Each row below is a small network's average activation on inputs in which a field has the value named, seen along a few directions.
Related values have similar rows: they may be neighbours, one step apart, or belong to one group.
Random noise pushes rows far along 11 fixed directions. That doesn't count. These rows show it; they differ only by the noise:
[-22,14,369,480,73,-312,-110,-21,-408,264,-139,-235,349,-298,-178,553,103,525,-149,-437,-265,-239,332,-155]
[-65,-170,-452,292,12,-46,-92,212,-34,-117,-210,-272,-127,584,54,-522,293,-378,70,215,-131,190,464,218]
[-250,196,-138,795,64,18,-405,37,-129,-95,35,-251,-96,-126,1,107,453,133,-426,-145,74,122,599,578]
[47,-84,408,166,-117,-248,-208,-52,-224,-201,87,-65,-158,-281,50,-242,-121,41,5,-152,-313,177,-188,-43]
[418,372,181,-458,-212,-134,-195,-321,192,-404,-24,688,91,-214,-403,-115,88,-645,-218,226,29,17,-588,87]
[462,75,124,755,202,-28,-219,171,28,-360,-64,-146,598,-608,93,-580,121,-25,67,-75,-192,360,-106,163]
[28,62,82,-166,-170,-191,-150,-65,207,-210,-143,-97,105,-414,-220,-124,361,19,-62,-254,-73,-8,241,137]
[-178,-381,82,393,-153,444,-299,357,43,-19,421,-322,-162,374,701,145,-96,253,-524,199,-350,-201,-94,161]
[285,138,-155,105,239,92,551,195,-85,264,-491,-340,741,-164,133,6,-103,-22,367,-50,225,-326,-70,-433]
[161,-215,388,587,145,-500,-78,-29,-678,13,-129,-71,161,17,-83,-253,-386,-23,337,-160,-500,225,-66,-306]
[76,289,-11,-13,-133,181,-1,-10,260,-244,112,-184,-48,-217,150,69,-48,80,-158,-7,298,-42,-214,434]
[-183,-260,488,-340,-301,-135,-28,-36,-19,-171,120,-255,-283,-493,266,-237,-255,183,119,-317,-255,-33,-224,-219]
[-52,-322,657,-151,-190,-370,-168,-93,-218,103,348,-6,-358,-86,95,275,15,708,-174,-186,-527,5,-83,-240]


Field C:
c11: [1,237,-69,-164,-392,-37,-265,116,189,-175,-303,-350,129,39,-388,302,45,-309,-290,-328,-111,-402,154,375]
c5: [-55,240,442,-124,-27,-5,-13,-202,-275,15,-46,13,33,-504,-258,292,-466,-37,138,-274,63,-134,-469,-363]
c12: [203,133,-256,225,12,50,-81,137,175,-212,88,-379,102,341,-86,101,-478,90,208,-65,93,94,-75,669]
c2: [-71,-234,-347,-152,-118,-282,-190,34,416,-233,181,123,-333,440,-154,-137,235,127,-30,166,-38,344,402,613]
c1: [-435,-130,228,16,-10,47,-117,82,-270,389,74,11,-371,-403,193,468,395,317,-425,-134,-128,-234,94,-502]
c3: [276,-29,-262,47,198,36,10,79,201,-5,-94,4,446,243,-275,88,-21,61,174,28,59,54,149,157]
c6: [337,204,-178,212,300,0,119,236,-162,168,-279,119,5,57,-231,-373,441,-296,-32,427,50,231,-281,-553]
c9: [357,427,-21,-343,29,-23,309,-45,47,71,-396,-92,75,-232,-402,-157,183,-21,299,-194,155,87,-221,-215]
c8: [167,-445,5,-16,61,198,56,389,182,1,40,-52,304,123,160,-217,-198,-83,58,253,-352,-14,-274,-347]
c4: [88,-363,338,-474,-62,197,126,-85,133,24,194,313,217,-305,292,-266,-520,23,362,-102,-179,-92,-480,-430]
c7: [279,166,-140,287,200,146,35,175,44,345,38,137,99,301,117,83,582,171,-252,172,-48,162,168,-49]
c10: [-162,59,27,-269,-14,-56,-12,-310,-91,48,-172,347,-169,-53,-443,-79,86,-285,122,-144,50,85,192,-328]
The values of C form a 3 by 4 grid.
- Which values are neighbours of c2? Give them in the order they are listed. => c11, c1
- Which values are neighbours of c6? Give them in the order they are listed. => c5, c8
- Which values are neighbours of c4? Give them in the order they are listed. => c12, c9, c7
Each value of C is a pair of two hidden parts, and every pair occurs once (3 first parts, 4 second parts).
- c1 and c2 share the first part; c1 and c12 share the second. Which value has the first part of c12 and the second part of c2? => c11
- c5 and c3 share the first part; c5 and c10 share the second. Which value has the first part of c10 and the second part of c3? => c9
